A small network was shown many inputs. Here are its activations along a few directions, one row for each input.
In each table, some parts of the input vary, and every possible input appears once, in random order.
A made-up example of a description, with smaller parts first: one of 8 places around a ring, together with either a single point or (one of 2 separate values, together with one of 4 places along a line) or one of 9 places along a line.
Shared parts are said once, and a part with two or three values counts as separate values.

A family of inputs:
x1: [  7  -1   7 -11   9  46 -33  -9  -9  51  -6]
x2: [ 27  -4  11  48 -33  30 -39  17 -19  41 -14]
x3: [-10 -27  32   4  37 -31   0   2  36 -54  -7]
x4: [ -5  45   4  23  -8 -17  18   1  -4 -46   7]
x5: [-41   6  11 -16  37 -12 -42 -29  16 -46   3]
x6: [ -5  21  27  37  23 -32 -23   9  17 -47 -20]
x7: [ 20 -59  23   2 -11  15 -33 -11  28  -7  -5]
x8: [ 25   3   8  34 -24   7 -66   1  13  -3 -18]
x9: [  8  11  12   0  41  26 -13  -1   7  65 -12]
x10: [ 13  22 -23  21 -43 -23   2   7 -50 -12  18]
x11: [ 26 -54  15  -2 -28  43 -10  21  19  31   8]
x12: [ -6  16   4  -1  51  10 -36 -19  37  24 -11]
x13: [ 24  35 -17  13 -32  -2  15  34 -12  46   3]
x14: [ 12 -42 -14 -15 -46  19  26  25 -14  35  31]
x15: [ 34 -36  21   6   8  23   6  14  23  46  -7]
x16: [-31  24  -2 -33  16   3   1 -29 -26 -47  24]
x17: [ 21 -31  15   3  19   6 -16   3  59   3  -2]
x18: [ 29  15  14  45  -1  11 -17  23   7  50 -22]
x19: [-16   4  14  45   3 -20 -46  -1   5 -61  -9]
x20: [ -2  11 -20 -37 -11  21   3   9 -39  53  16]
x21: [ 22  37 -19  25  -9 -38  28   6 -26   7  10]
x22: [-67 -23 -37 -27   0   9  71  -2  10  12 -93]
x23: [-78 -43 -42 -27 -38  18  53  -9  -4  -1 -87]
x24: [ -8  22 -26 -37  -1 -17  11 -29 -38  11  36]
x25: [-18 -44  29   6  12 -14 -20 -12  20 -68   7]
x26: [ 19  -8 -17 -16  -2 -25  57   9   0  -9  28]
x27: [ 23  21  10  39   7   0 -39  15  32   4 -26]
x28: [ 23 -22  -3 -13 -11   6  48  25   0  46  15]
x29: [ -2  -1   8 -15   7 -12  43  -7  13 -52  26]
x30: [ 11 -31 -17 -17 -38 -21  37 -11 -21  -9  44]
x31: [ 19  12 -17  16 -57   2  -7  38 -42  36   3]
x32: [-15  25  -4  29 -31 -12  -7  -6 -24 -54  20]
x33: [-29  19  10  -8  66 -23 -20 -18  26 -34 -12]
x34: [  1  28 -10 -29  18   6  23  14 -20  59   5]
x35: [  3  39 -20 -34  30 -20  34 -16 -23  14  12]
x36: [-10 -28  10 -17 -20  -6  22 -17 -14 -65  29]
x37: [-24  41  -4 -21  38  -8  24 -25   1 -29  15]
x38: [  4  -1   8 -20  23  31 -55 -22  16   9  -6]
The inputs of x37 and x16 match in every part but one. If x3 is changed in the same way as x37 into x16, which row does it become?
Answer: x25
What is each input in this table made of?
Answer: one of 2 separate values, together with either a single point or (one of 3 separate values, together with one of 6 places around a ring)
Which other rows does x12 become when the place on the ring of 6 takes its other values? List them by row number.
Answer: x9, x33, x34, x35, x37
Which other rows does x35 become when the choice among 3 separate values takes its other values? List them by row number.
Answer: x21, x26
A walk changes only the place on the ring of 6. It starts at x32 and steps to x19. List the rest of the walk in order.
Answer: x8, x2, x31, x10
Which other rows does x29 become when the choice among 3 separate values takes its other values? List them by row number.
Answer: x4, x37

A family of inputs:
x39: [-57   6 -28 -33  -8 -44  63 -28 -21 -89  16]
x40: [-39 -10  18 -18  50  -9  -7 -26  34 -35 -22]
x41: [  7 -16 -10 -18  10  32  14  11   0  75 -25]
x42: [ 23  21 -16  -5   3  20   6  13 -18  69 -11]
x43: [ 41  31 -12   9 -14  11  -7  22 -31  58  26]
x44: [-26  29   9  -3  45 -21 -18 -28  15 -46  -7]
x45: [ -8  41   9  11  25 -29 -34 -20  -1 -56  29]
x46: [ 52   0   1  22 -40  16 -13  26 -16  49  22]
x47: [ 33 -27   4  21 -38  23  -6  31  -2  52 -11]
x48: [  8   6  24  25   3 -25 -37 -11  18 -66  30]
x49: [ 14 -28  -2   0 -17  38   2  18   5  65 -29]
x50: [ -2  -7 -50 -35 -49   9  90  21 -58  40  11]
x51: [-32 -24  26  -1  26  -2 -21 -22  39 -51 -24]
x52: [-14 -21  28  23   4 -18 -32  -7  36 -66  -5]
What is each input in this table made of?
Answer: one of 2 separate values, together with either a single point or one of 6 places around a ring
The inputs of x51 and x49 match in every part but the choice among 2 separate values. If x44 is changed in the same way as x51 into x49, which row does it become?
Answer: x42
Which other rows does x41 become when the choice among 2 separate values takes its other values? List them by row number.
Answer: x40

A family of inputs:
x53: [-11   5  40   7  62 -18 -47 -17  48 -41   7]
x54: [ 60  -2   7   5 -20  43 -11  38  -4 103  17]
x55: [-34   6  12 -29  50 -39  19 -32  12 -68  15]
x56: [ 41  13  18  17  -2 -28 -19  -5  -1 -47  62]
x57: [-16  -2 -24  -8 -44  -8  28  -5 -44 -26  24]
x58: [-56   0 -18  -1 -16 -27  56  -8   0 -60 -37]
x59: [-15  33  33  22  67 -17 -60 -18  37 -31 -23]
x60: [-65   7 -25 -52  29  -5  33 -34   2 -29 -20]
x61: [ -9 -36  29  35  -7  -6 -26   4  52 -42 -31]
x62: [-29   8  13  -2  44  21 -61 -27  35   6 -44]
x63: [ 60 -16   6 -13 -30  41  18  34 -21  81  30]
x64: [ 49  25  -7  12 -10  43 -21  35 -18 111 -12]
x65: [ 12 -22   4  12 -45   7 -15   5 -19 -20  36]
x66: [-10 -49  28  20 -13 -11   8   4  39 -58 -14]
x67: [ 15 -32 -38 -26 -28  16  56  19 -30  69 -16]
x68: [ 48 -47   0   0 -19  32  27  35   1  83  -7]
x69: [ 13  27 -10  -5  -4 -42  15 -16 -28 -54  53]
x70: [ -6 -11  42  -5  54 -21 -16 -18  38 -61  21]
x71: [  0  25  -5  42 -26  12 -54   3 -22   8 -14]
x72: [ 30  58   9  48  16 -28 -62  -5  -3 -16  16]
x73: [-16 -39  19 -31  30  15 -17 -25  36 -25   5]
x74: [-31  25 -35  -5 -46  -6  35  -5 -52 -25   9]
x75: [ -6  -1 -45 -23 -30  17  75  23 -39  69 -27]
x76: [-17  -4  19  48   0  -3 -40   3  36 -33 -61]
x77: [  8  29 -40 -24 -25  23  74  33 -48  83   6]
x78: [-38 -30  -4  -5 -16 -29  47  -9  11 -65 -20]
x79: [-17 -25  23 -16  35  22 -51 -26  50  -8 -16]
x80: [ 25   2 -30 -28 -23  18  66  33 -45  80  19]
x81: [ 13  -8   7  28 -40  15 -47   3  -8  -8  15]
x82: [ 38 -34  -3   8 -19  36 -13  33   9  96 -20]
x83: [ 31  -3  -4  22 -10  38 -23  32  -7 102 -48]
x84: [ -8  58 -24   0  -1 -43  30 -16 -36 -49  37]
x85: [-45 -21 -11 -56  26  -5  21 -39  10 -33  -6]
x86: [ 41  25  18  31   6 -24 -56  -2   8 -30  46]
x87: [-54  36  -3 -25  52 -40  31 -31   2 -60   2]
The inputs of x72 and x84 match in every part but one. If x64 is changed in the same way as x72 into x84, which row does it become?
Answer: x77
What is each input in this table made of?
Answer: one of 5 places along a line, together with either one of 2 separate values or one of 5 places around a ring
Which other rows does x75 become when the choice among 2 separate values takes its other values? List them by row number.
Answer: x77
Which other rows does x53 become when the place on the line of 5 takes its other values? List them by row number.
Answer: x55, x59, x70, x87
Which other rows agree with x54 in the place on the line of 5? List them by row number.
Answer: x53, x61, x79, x81, x82, x86

A family of inputs:
x88: [-38  -1  -6 -25  27 -53  51 -24  -4 -59  -4]
x89: [ 12  58 -18  -9  -8   7  40  -3 -45  71   5]
x90: [ 36 -63  -4  -9  16  60 -44  14  18  44 -24]
x91: [ 31 -77   4  27 -42  32 -40  20  18  16   1]
x92: [-20  -4  27   7  46 -47 -38 -38  42 -57  -9]
x93: [ 30  31 -38   0 -41 -10  27  14 -48  28  39]
x94: [-78 -23 -11 -13  -2   9  56   8  15 -32 -69]
x95: [ 15 -20 -44  19 -73 -14  25  26 -42  -1  30]
x96: [  0 -59 -13  -7 -63  13  42  26 -19  16   2]
x97: [ -8  -7  28  15  40 -19 -34 -16  31 -62   5]
x98: [-25   9 -21 -41  28  22  44  14 -23  96 -20]
x99: [-48 -24  23  12  18  19 -41  -7  70 -34 -77]
x100: [ -1 -36 -16 -46 -25  41  57  15  -5  50 -14]
x101: [  5  20  45  10  37 -14 -38 -25  23 -61  14]
x102: [-27  42  -2 -19   0 -25  26 -23 -30 -43  33]
x103: [  4  41  27  10  30 -11 -71 -19   2 -47  18]
x104: [ 56  50  20  33  33  11 -25  14  -9  62 -12]
x105: [-27  27 -15 -26   0 -24  38 -23 -10 -57  29]
x106: [ 13  10   2 -12  57  40 -25   8  28  97 -26]
x107: [-33   7 -21 -22   5 -31  42 -28   3 -58  24]
x108: [ 59  25   9  40 -20   0 -55  11 -17  35  33]
x109: [ 45  -6  21  55 -64  -5 -37  35   1  -5  21]
What is each input in this table made of?
Answer: one of 2 separate values, together with either a single point or one of 4 places along a line or one of 6 places around a ring
Which other rows does x102 become when the choice among 2 separate values takes its other values? List them by row number.
Answer: x103
Which other rows does x96 become when the place on the ring of 6 takes its other values? List them by row number.
Answer: x89, x93, x95, x98, x100

A family of inputs:
x110: [ 49   6  15  15   9  16 -38  22   3  55   7]
x111: [-34 -20  10 -11  22   9 -13 -21  24 -19 -22]
x112: [-10  54  -8 -19  42 -21  -2 -10 -17  -7  26]
x113: [-17 -19  19   3  12  17 -20 -10  39   0 -45]
x114: [-16   3  -9   0 -13 -42  35  -7 -21 -69  33]
x115: [ 20  35  -1  18  12   5 -31   6  -6  36  -2]
x116: [  8  46  -2   1  20   3 -16  -4 -16  23  20]
x117: [ 15  -7  -1  29 -42   0  -3  15 -10 -23   8]
x118: [-17 -17 -59 -54 -27  26  91  10 -43  71 -24]
x119: [-51  -3   4 -21  40 -27  24 -28  23 -51 -16]
x120: [  7 -47  25   4   8  23 -29   6  47  22 -31]
x121: [ 43 -31  13  33 -46   3  -7  22  -1  -1  17]
x122: [  4  -1  -7   2 -38 -12   9   0 -22 -39  30]
What is each input in this table made of?
Answer: either a single point or (one of 3 separate values, together with one of 4 places along a line)
Which other rows does x113 become when the place on the line of 4 takes its other values? List them by row number.
Answer: x111, x119, x120

A family of inputs:
x123: [ 13  11  11 -16  23  -5   6   5   5  20  28]
x124: [  9  -2  18  -6  22   8 -35   3   5  12  16]
x125: [ -3  32 -37 -21  19  -4   5   0 -21  28   3]
x126: [  3  12   9  28 -20   8 -25   6  -7   2  -2]
x127: [-22  -3 -27 -24 -10   3  36   6 -20  21 -22]
x128: [ 28   9 -10 -29  17   5  21  -3 -18  19  24]
x129: [ -4 -27   9 -16 -13  14  39   4   9   6  -7]
x130: [ -5 -35  12  -9  -5   3  -4   9  27  -6 -25]
x131: [  1  26   0  -3  29  -2   9 -13  -8  24   0]
x132: [  6   7  -2  35  -6  -9 -24   9   3 -10 -17]
x133: [  4 -27 -20 -30 -18  17  39  -1 -15  15  -1]
x134: [-36   0   7  -8  15 -43   1 -30   4 -96  34]
x135: [ -8  24  11  -4  21   8 -32  -5  -1  22  -8]
x136: [-48  24  -4  -2  19 -43  -3 -39   2 -78  12]
x137: [ 24  -6  -5  20 -21  -4  10  18 -12  -2  30]
x138: [ 22  -9  10  28 -15  -6 -25  11  19 -19   9]
x139: [ 10  27 -17   8 -33   1  20   9 -30  15   2]
x140: [-13 -13   3  -2   0   6  -4  -2  23  -2 -42]
x141: [ -6  19   9   6  31 -14 -29  -9  15   9 -15]
x142: [ -6 -40  20  -4 -10  25  -6  -9  16   4 -13]
x143: [-29 -15  -5  -1  -4  15  -7   1  13  12 -28]
x144: [-18  -9  -4  -9   2  10  34   5   2  11 -30]
x145: [ 20 -12  25  29 -24  13 -25   4  -2  -6  18]
x146: [ 18 -10  15   4  32  -5 -29  -6  26  -5   3]
x147: [ 26   4 -18  -3 -38   1  19  21 -24  -1  28]
x148: [ 13  12 -11  29 -15  -2  10   9 -11   5   3]
What is each input in this table made of?
Answer: one of 2 separate values, together with either a single point or (one of 3 separate values, together with one of 4 places along a line)
The inputs of x134 and x136 match in every part but the choice among 2 separate values. If x138 is changed in the same way as x134 into x136, which row does it become?
Answer: x132
Which other rows does x146 become when the place on the line of 4 takes its other values? List them by row number.
Answer: x123, x124, x128
